Each row below holds a small network's activations on one input, seen along a few directions.
In each table, some parts of the input vary, and every possible input appears once, in random order.
Descriptions start from the smaller parts, as in this example, which fits no table here: one of 3 separate values, together with either a single point or one of 9 places along a line or (one of 5 places around a ring, together with one of 6 places along a line).
Shared parts are said once, and a part with two or three values counts as separate values.
In the rows, 100 means zero.

Other details of the inputs shift rows strongly along two fixed directions, in all tables alike. That doesn't count.

Table:
r1: [ 98,  62,  69,  91,  56, 112, 104,  94,  78, 124, 139,  85]
r2: [123,  94,  98, 130, 108,  87,  72,  67, 125, 116, 122,  96]
r3: [ 95,  77,  69, 101,  48, 110,  98, 111,  70, 127, 132,  85]
r4: [100, 108, 119, 100, 126, 104,  50,  90, 122, 108, 129, 124]
r5: [ 75, 111, 113, 133,  97, 124,  79,  95, 120, 102, 126, 107]
r6: [106,  77,  59,  24,  97,  78, 153, 116,  22, 100,  56,  79]
r7: [106, 114,  94,  76, 117,  70, 139, 119,  77, 110,  39,  84]
r8: [123, 105,  96,  69, 114,  70, 144, 101,  84,  73,  47, 100]
r9: [129, 117, 126, 148, 107,  81,  52,  82, 167, 100,  97, 107]
r10: [ 97, 129, 145, 137, 136,  99,  48,  84, 147, 110, 110, 117]
r11: [ 85, 142, 126,  89, 155,  85, 125, 110, 103,  82,  38,  99]
r12: [115,  74,  71,  90,  37, 115,  86, 112,  83,  89, 131, 101]
r13: [111,  66,  64,  94,  58, 115, 107,  90,  77, 106, 144,  92]
r14: [ 81, 126, 131, 161, 142,  91,  55,  80, 140, 103, 108,  93]
r15: [ 69, 125, 124, 111, 142, 104, 156, 120, 111,  77,  46,  91]
r16: [ 87,  77,  85,  67,  78, 134,  82, 112,  76, 100, 150, 124]
r17: [116, 114, 120,  98, 113,  88, 172, 104, 134,  73,  46, 102]
r18: [ 83,  84,  90,  82,  69, 134,  80, 113,  64, 100, 141, 115]
Description of these inputs: one of 2 separate values, together with either one of 4 places along a line or one of 5 places along a line.
Question: Changing only the choice among 2 separate values turns r16 into r4. The same change can be made to r1. Which row results?
Answer: r6
Question: Change only the choice among 2 separate values in r10. List by row number the other rows that result.
Answer: r18

Table:
r19: [ 93,  92,  95, 106,  99, 108,  91,  92,  97, 112, 123,  98]
r20: [116, 104, 101,  87, 106,  87, 133, 103, 103,  85,  67,  98]
r21: [ 93,  96, 104, 114,  86, 116,  66,  96, 108, 108, 136, 110]
r22: [111, 101, 113, 122, 109,  99,  72,  81, 135, 113, 122, 109]
r23: [ 97, 110, 115,  92, 114, 105, 123, 111, 116, 101,  81, 106]
r24: [105, 107, 111,  95, 117,  95,  97,  95, 110,  95,  91, 108]
r25: [105, 114, 111,  93, 122,  92, 107, 102, 105,  82,  75, 106]
r26: [ 94, 103,  89,  59, 107,  91, 127, 120,  58,  93,  65,  95]
r27: [101, 104, 112, 109, 100, 105, 109, 103, 125, 101,  95, 103]
r28: [ 88, 114, 110, 103, 124,  98, 115, 103, 101,  86,  78,  98]
r29: [ 88, 110, 108,  88, 125,  98, 129, 106,  93,  92,  73,  98]
r30: [ 95,  97,  87, 101,  87, 100,  69, 101,  77, 102, 118,  97]
r31: [101, 111, 109,  95, 119,  90, 115, 106, 108, 110,  74,  96]
r32: [112,  82,  84,  94,  81, 100,  84,  91,  91, 102, 124, 102]
r33: [105, 102, 110, 135,  98,  94,  73,  86, 133, 120, 114,  95]
r34: [104,  68,  47,  58,  48, 101, 102, 114,  21,  99, 116,  86]
r35: [105, 102, 113, 137,  86, 107,  84,  90, 140, 106, 119, 104]
r36: [ 91,  95,  92,  98,  82, 115,  77, 107,  84,  93, 125, 107]
r37: [ 96,  83,  84, 104,  83, 107,  93,  93,  86, 107, 126,  93]
r38: [100, 106, 105, 109, 109,  94, 131,  99, 110,  93,  78,  91]
Question: Changing only one part turns r30 into r36. The same change can be made to r33. Which row results?
Answer: r27
Question: Describe the family of inputs behind these rows.
Answer: one of 4 separate values, together with one of 5 places along a line
Question: Change only the choice among 4 separate values in r19. List by row number the other rows that result.
Answer: r22, r23, r31
